A small network was shown many inputs. Here are its activations along a few directions, one row for each input.
Each table varies a few parts of the input and shows all the possible inputs, shuffled.
Descriptions start from the smaller parts, as in this example, which fits no table here: one of 2 separate values, together with either a single point or one of 11 places along a line or (one of 4 places along a line, together with one of 8 places around a ring).
Shared parts are said once, and a part with two or three values counts as separate values.
In the rows, zero is written as 128.

Other details of the inputs vary at random and push rows far along three fixed directions, the same in every table; ignore that.

Table:
R1: [158  98 148 151 124 149  96 150 107 140 149]
R2: [145 119 120 126 132  98 120 109 159 127 142]
R3: [123 166 101 119 115 140 154 130 139 150  87]
R4: [ 94 124 124 118 139 122 138 100 130 116 146]
R5: [129 165  88 118  97 134 136 110 191 145  76]
R6: [151 127 105 129 134  97 117 106 156 140 125]
R7: [ 87 131 128 117 146 142 157 128  75  76 145]
R8: [111 144  98 112 139 108 127 105 160  97 136]
R9: [183  94 120 168 101 125  92 142 156 172 134]
R10: [ 99 158 132 111 150 136 152 148  85 118 118]
R11: [134 147  96 126  99 128 145 127 176 151  91]
R12: [ 94 128 130 110 150 113 144 116 121 104 143]
R13: [127 136 140 130 117 127 113 150 117 157 112]
R14: [134  96 124 128 144 108 111  83 156 101 160]
R15: [164 137 180 153  94 158 109 225  79 195  71]
R16: [151  96 160 138 139 121  99 150 105 127 145]
R17: [137 170  95 116  95 131 149 109 189 148  77]
R18: [147 111 124 123 143  96 113  97 156 105 160]
R19: [120 144  93 123 133 129 148  94 150 129 121]
R20: [157  68 145 146 151 111  79 112 121 104 197]
R21: [197 113 145 158 102 121  91 175 143 173 102]
R22: [140 127 115 129 124 129 132  97 159 121 138]
R23: [168 125 111 135 104 128 118 127 171 142 108]
R24: [147 119 146 138 132 130 100 164 110 126 136]
R25: [117 120 152 138 132 163 121 157  76 134 148]
R26: [ 86 142 151 104 148 140 135 136  88 110 127]
R27: [125 115 177 134 132 150 125 153  76 142 130]
R28: [133 152  93 128  95 130 137 130 176 158  87]
R29: [104 131 146 121 151 139 143 129  75 130 140]
R30: [169  75 121 157 133 116 100 118 147 122 179]
R31: [ 87 130 145 112 149 161 151 123  89  95 141]
R32: [151 112 145 144 126 122 114 174 110 140 135]
R33: [112 137 140 110 138 124 139 120 127 120 114]
R34: [ 82 144 149 115 133 149 141 131  89 134 125]
R35: [117 175 122 110 113 130 152 131 148 140  82]
R36: [119 136 110 112 146 106 138 106 153  92 149]
R37: [103 111 111 111 157  96 125  92 144  85 171]
R38: [159  94 144 163 117 119 104 141 102 153 133]
R39: [ 92 145 156 117 134 145 155 132  91 134 126]
R40: [104 143 121 107 131 146 148 123 129 102 118]
R41: [135 128 101 136 128  97 126 111 148 105 124]
R42: [166 110 113 148 117 102  98 145 161 141 135]
R43: [ 89 147 141 119 133 129 150 135  81 118 105]
R44: [104 142 116 132 121 143 154 114 113 123 107]
R45: [112 112 166 136 136 142 131 153  77 141 144]
R46: [111 171 102 116 101 145 143 133 153 149  83]
R47: [ 88 134 143 113 148 154 160 124  87  99 154]
R48: [137 162 117 125  93 143 148 147 150 166  81]
R49: [177  70 147 151 144 105  86 110 129 111 198]
R50: [126 117 104 120 139 123 136  76 168  94 148]
Description of these inputs: one of 5 places around a ring, together with either one of 2 separate values or one of 8 places around a ring.
Question: Changing only the place on the ring of 5 turns R18 into R49. The same change can be made to R13. Which row results?
Answer: R34
Question: A walk changes only the place on the ring of 5. It starts at R7 and steps to R44. List the rest of the walk in order.
Answer: R38, R43, R41
Question: Change only the choice among 2 separate values in R3. List by row number the other rows that result.
Answer: R7
Question: Change only the place on the ring of 5 in R6. List by row number the other rows that result.
Answer: R3, R10, R19, R29
